Each row below is a small network's average activation on inputs in which a field has the value named, seen along a few directions.
Related values have similar rows: they may be neighbours, one step apart, or belong to one group.
In the rows, 500 means zero.
Strong random noise was added to every row along 11 fixed directions; ignore it. To show where, here is one row again and again, with new noise each time:
[678 520 731 504 328 473 314 595 285 498 373 488 546 149 381 639 311 252
 588 460 361 470 253]
[617 536 544 485 436 576 695 469 355 523 594 513 619 669 523 439 506 618
 290 377 433 314 442]
[363 471 566 484 670 332 554 349 364 644 671 400 789 817 459 615 537 497
 375 467 801 286 529]
[619 600 437 514 394 260 460 464 548 644 334 389 656 404 468 735 371 597
 514 569 332 881 389]
[338 682 488 422 637 687 508 734 684 416 442 544 304 684 499 250 775 599
 829 450 475 728 872]
[625 541 409 594 519 493 574 572 353 464 438 286 717 708 758 505 516 640
 272 537 433 526 308]
[504 378 685 832 708 385 273 599 491 432 513 415 505 495 575 559 481 542
 378 608 664 477 400]
[558 456 549 689 541 477 349 582 521 385 364 430 464 438 608 517 515 434
 646 626 533 558 395]
[280 582 441 345 771 620 419 545 546 546 560 468 552 420 338 633 418 500
 247 552 587 558 544]
[358 343 454 558 602 571 203 419 506 314 451 443 520 377 426 672 407 305
 466 677 728 331 321]
[773 621 703 594 412 518 568 642 436 499 382 569 468 313 472 455 413 508
 552 488 270 603 390]
[665 576 571 612 555 691 537 522 388 267 402 541 536 560 571 408 464 431
 433 639 561 292 300]
[463 417 428 657 631 629 443 432 668 312 493 564 406 529 485 493 495 601
 378 664 613 433 462]


Values of POTA:
gelek: [498 303 604 531 592 528 649 400 563 432 550 610 493 377 334 497 484 361
 659 579 593 270 482]
bafev: [351 529 275 320 569 563 424 478 391 551 515 450 492 422 636 484 522 317
 370 496 588 346 440]
rinud: [576 515 360 460 438 325 632 390 559 172 375 480 871 684 125 521 383 692
 482 799 424 616 305]
raf: [577 381 565 358 470 515 985 556 604 780 662 582 480 333 417 412 447 662
 428 327 297 596 682]
kese: [498 438 423 507 505 719 697 754 554 407 555 402 438 481 556 331 578 706
 324 372 172 607 538]
ket: [404 708 449 205 379 616 333 699 440 459 311 561 350 327 485 306 573 247
 853 405 357 662 653]
sarum: [493 678 522 562 449 444 158 509 376 281 381 527 470 640 449 557 427 445
 453 578 566 499 399]
tigil: [569 474 227 275 253 658 606 424 594 455 490 656 458 256 267 495 359 533
 314 494 216 461 432]
kam: [709 545 336 544 487 582 831 569 518 318 479 497 544 591 600 287 539 683
 352 618 245 572 441]
mabip: [645 523 521 560  82 480 334  81 319 561 613 600 428 788 738 592 424 637
 204 293 697 211 443]
zimo: [521 433 613 543 614 372 683 562 601 850 565 520 340 129 646 557 490 342
 686 509 408 652 561]
daza: [780 467 402 470 224 485 818 394 563 572 404 485 550 584 691 401 466 636
 591 484 375 626 426]
POTA is arranged as 4 separate groups.
Q: List the group mates of bafev, in the order listed.
A: ket, tigil
Q: List the group mates of mabip, in the order listed.
A: raf, daza
Q: List the group mates of gelek, in the order listed.
A: kese, zimo

Values of MIZ:
rupam: [517 554 454 282 258 480 358 667 268 689 344 235 595 309 737 648 474 321
 649 272 298 685 407]
ripaz: [692 510 682 569 766 610 785 551 642 372 396 632 587 183 172 522 184 619
 286 843 461 615 320]
kuf: [560 719 482 204 747 617 959 446 608 567 513 740 622 303 136 421 337 454
 381 705 472 502 533]
tov: [627 684 312 329  59 423 197 554 120 338 267 250 726 601 660 624 456 375
 541 396 231 599 219]
nukof: [465 574 648 595 555 342 279 408 506 709 582 534 319 458 613 705 490 380
 561 408 620 570 555]
tidef: [744 789 891 609 306 130 381 440 429 664 447 747 496 496 180 575 420 575
 659 359 422 674 615]
ruda: [574 533 668 459 510 475 589 408 331 518 510 513 718 629 401 562 469 371
 580 502 603 271 415]
kuda: [341 184 259 598 462 589 550 343 629 420 595 378 475 695 687 523 680 551
 520 520 594 339 483]
kob: [499 530 661 612 554 490 480 525 638 514 548 689 322 287 264 455 453 500
 538 526 431 512 597]
didaz: [474 611 437 541 681 708 507 525 501 469 505 442 460 605 718 493 466 549
 213 594 671 497 493]
bul: [434 540 489 522 645 480 314 734 290 536 502 328 538 517 787 432 530 382
 331 485 582 466 396]
mutet: [477 688 413 336  91 442 180 409 455 542 413 608 282 589 567 442 628 399
 852 252 455 625 689]
MIZ is arranged as 4 separate groups.
Q: List the group mates of didaz, in the order listed.
A: rupam, ripaz
Q: List the group mates of bul, in the order listed.
A: kuf, mutet
Q: List the group mates of ruda, in the order listed.
A: nukof, kuda
